A small network was shown many inputs. Here are its activations along a few directions, one row for each input.
Each table varies a few parts of the input and shows all the possible inputs, shuffled.
Descriptions start from the smaller parts, as in this example, which fits no table here: values(3) and (point or ring(9) or (line(4) and ring(8))).
Shared parts are said once, and a part with two or three values counts as separate values.

Rows:
row 1: [-2.55  2.03  0.59  4.27 -1.74 -2.16  2.62 -0.76  0.25  0.05  2.76 -1.60
  0.24 -1.26 -2.16  1.14]
row 2: [ 5.15 -2.03 -1.24 -2.17  0.32 -1.07 -1.15  1.65  0.93 -2.52 -4.05  5.13
  1.96  1.11  0.78 -0.82]
row 3: [ 1.16 -2.08 -0.41 -5.41  2.06  4.65 -4.11  0.61 -0.46  1.31 -2.01 -0.79
 -2.16  1.30  3.44 -1.12]
row 4: [ 6.72 -2.23 -1.00 -0.89 -0.12 -3.45  0.01  2.17  1.20 -4.18 -5.71  7.34
  3.61  0.45 -0.36 -1.76]
row 5: [-6.39  2.11  1.12  1.05  0.48  2.44  0.29 -2.15 -1.28  4.00  4.92 -6.35
 -2.97 -1.25 -0.28  1.02]
row 6: [ 1.84 -2.12 -0.58 -4.31  2.07  3.29 -3.23  1.26  0.12 -0.10 -2.47  0.43
 -0.88  1.73  2.69 -1.15]
row 7: [-4.80  2.14  1.00  1.82 -0.61  1.09  1.25 -1.73 -0.99  2.79  4.24 -5.01
 -2.05 -0.53 -0.38  1.36]
row 8: [ 3.25 -2.22 -0.82 -3.34  1.25  1.52 -2.47  1.63  1.00 -1.22 -3.54  2.64
  0.14  1.35  1.75 -1.28]
row 9: [-3.85  2.06  0.88  3.00 -1.01 -0.52  2.19 -1.81 -0.73  1.36  3.96 -3.49
 -0.74 -0.72 -1.40  1.38]
row 10: [ 0.73  2.14  0.54  6.96 -3.36 -7.05  5.30 -0.40  0.38 -2.97  0.86  2.95
  3.75 -1.98 -4.47  0.93]
row 11: [-0.97  2.21  0.25  5.21 -2.38 -4.96  4.37 -1.05  0.20 -1.02  2.47  0.83
  2.08 -1.31 -3.32  1.44]
row 12: [-0.29 -2.00 -0.31 -6.18  3.04  6.22 -5.07  0.57 -0.63  2.48 -1.43 -2.09
 -2.98  1.12  3.71 -1.14]
Describe the family of inputs behind these rows.
Answer: values(2) and line(6)
Changing only the line(6) part turns row 7 into row 9. The same change can be made to row 3. Which row results?
Answer: row 6
Change only the values(2) part in row 4. List by row number the other rows that result.
Answer: row 10

Rows:
row 13: [-1.21  4.35 -0.18  1.24  0.57 -1.72  2.33 -0.62 -2.81  4.19  3.35 -1.32
 -1.68 -2.59  0.68  2.26]
row 14: [-0.27 -0.67  2.63  2.95 -2.49  2.68 -0.53 -1.28  1.45 -2.81 -0.55 -2.22
 -1.31 -0.65 -0.48 -1.46]
row 15: [ 2.63 -0.89  1.01  1.81 -2.60 -1.59  2.43 -0.44  1.14 -2.65 -3.04  3.89
  1.34 -0.99 -2.27 -0.88]
row 16: [ 3.81  0.06 -1.61  2.81 -1.03 -4.64  1.78  0.11  0.30 -2.29 -2.06  5.29
  3.24 -1.33 -0.83  0.70]
row 17: [ 2.83 -2.70 -1.01 -6.44  2.72  4.59 -3.74 -0.32 -1.22  1.41 -3.51  2.53
 -0.98  0.51  2.81 -0.68]
row 18: [-2.69  0.76 -1.57  0.37 -0.80  0.91  0.26 -1.95  1.05  3.02  4.05 -0.86
  0.03 -0.84 -0.39  2.82]
row 19: [-2.83  0.52 -0.22  0.74  0.83  0.69  1.51 -0.19 -1.76 -0.36  3.44 -4.23
 -1.37  0.62  0.71  0.77]
row 20: [ 1.50 -1.48  2.10  1.22 -3.43 -0.81 -0.54  0.61  1.02 -2.76 -2.47  0.21
  0.63 -1.74 -1.42 -2.90]
row 21: [ 2.99  0.19 -2.29 -0.10  1.40 -5.60  1.69  2.92  1.37 -2.06 -0.47  4.78
  4.54  2.97 -1.12  0.89]
row 22: [-2.87 -0.97  2.53  0.25 -0.45  2.93  0.94  0.73  1.53 -1.57  0.80 -4.04
 -2.15 -0.31 -1.09 -2.77]
row 23: [ 2.60 -2.51 -1.64 -7.41  4.14  4.02 -5.96  1.90 -0.11  1.44 -3.13  0.69
 -0.85  3.92  4.71 -0.89]
row 24: [-3.18  0.42  1.30  0.73 -0.94  1.35 -0.18  0.55  1.46  0.43  1.71 -4.47
 -1.80  2.21  0.21 -0.37]
row 25: [-3.32  2.92 -1.04  1.83  2.09 -2.80  0.02 -2.02 -3.43  4.00  1.89 -0.25
  0.37 -1.78 -1.51  2.50]
Describe the family of inputs behind these rows.
Answer: values(2) or line(11)
List by row number the other inputs of the same sort as row 21.
Answer: row 13, row 14, row 15, row 16, row 18, row 19, row 20, row 22, row 24, row 25

Rows:
row 26: [-1.58 -1.34 -0.27 -2.26  1.37  4.11 -3.41 -1.67 -0.26  1.40 -0.61 -2.21
 -3.49  0.45  1.87 -0.25]
row 27: [-2.48  3.63  1.53  7.39 -4.60 -5.05  5.84 -1.40  0.90  0.16  2.44  0.31
  1.27 -1.68 -4.80  2.17]
row 28: [ 1.72 -0.31  0.52  2.88  0.32 -1.18  1.04  0.19  0.41 -3.96 -1.05  1.17
  0.37 -1.71 -0.82 -1.50]
row 29: [-1.26 -2.85  1.59 -5.08  0.31  5.75 -4.05  1.74  1.20  1.32 -1.81 -4.12
 -2.40  1.09  2.85 -3.50]
row 30: [-5.07  4.82  0.28  3.57 -1.90 -2.64  4.24 -1.18 -0.64  5.00  6.24 -3.83
 -0.84 -0.96 -1.35  3.35]
row 31: [-0.93  0.14  0.93  3.82 -2.01 -3.44  3.23 -0.16  0.71 -3.01  1.84 -0.13
  2.90 -0.61 -3.33 -0.48]
row 32: [ 2.14 -2.70  0.61  0.82 -0.92  1.19 -1.29 -1.81  1.47 -4.16 -2.73  1.40
 -1.59 -1.49 -0.49 -2.39]
row 33: [ 2.56 -3.52  2.67 -0.91 -1.47  4.70 -2.52  1.42  2.83 -4.59 -4.56  0.99
 -0.42 -0.77 -0.63 -3.97]
row 34: [-4.06  1.63 -0.10  0.91  0.41 -0.77  1.75 -1.94 -1.40  2.58  4.31 -3.75
 -0.10  1.49 -0.13  1.87]
row 35: [ 7.13 -0.83 -3.17 -3.86  1.94 -3.10 -0.59  2.82 -0.38 -1.01 -4.37  8.93
  3.53  1.49  0.68  1.30]
row 36: [-1.80  1.40 -0.52  0.32  1.12  1.55 -1.53  1.08 -1.05  1.96  1.27 -2.99
 -1.02  0.91  2.26  1.43]
row 37: [ 3.63 -0.07 -4.06 -7.59  5.43 -1.12 -2.71  0.92 -3.78  4.32 -0.98  4.23
  1.77  1.81  3.90  1.96]
Describe the family of inputs behind these rows.
Answer: values(2) and (point or line(5))
Change only the line(5) part in row 36. List by row number the other rows that result.
Answer: row 26, row 29, row 30, row 34
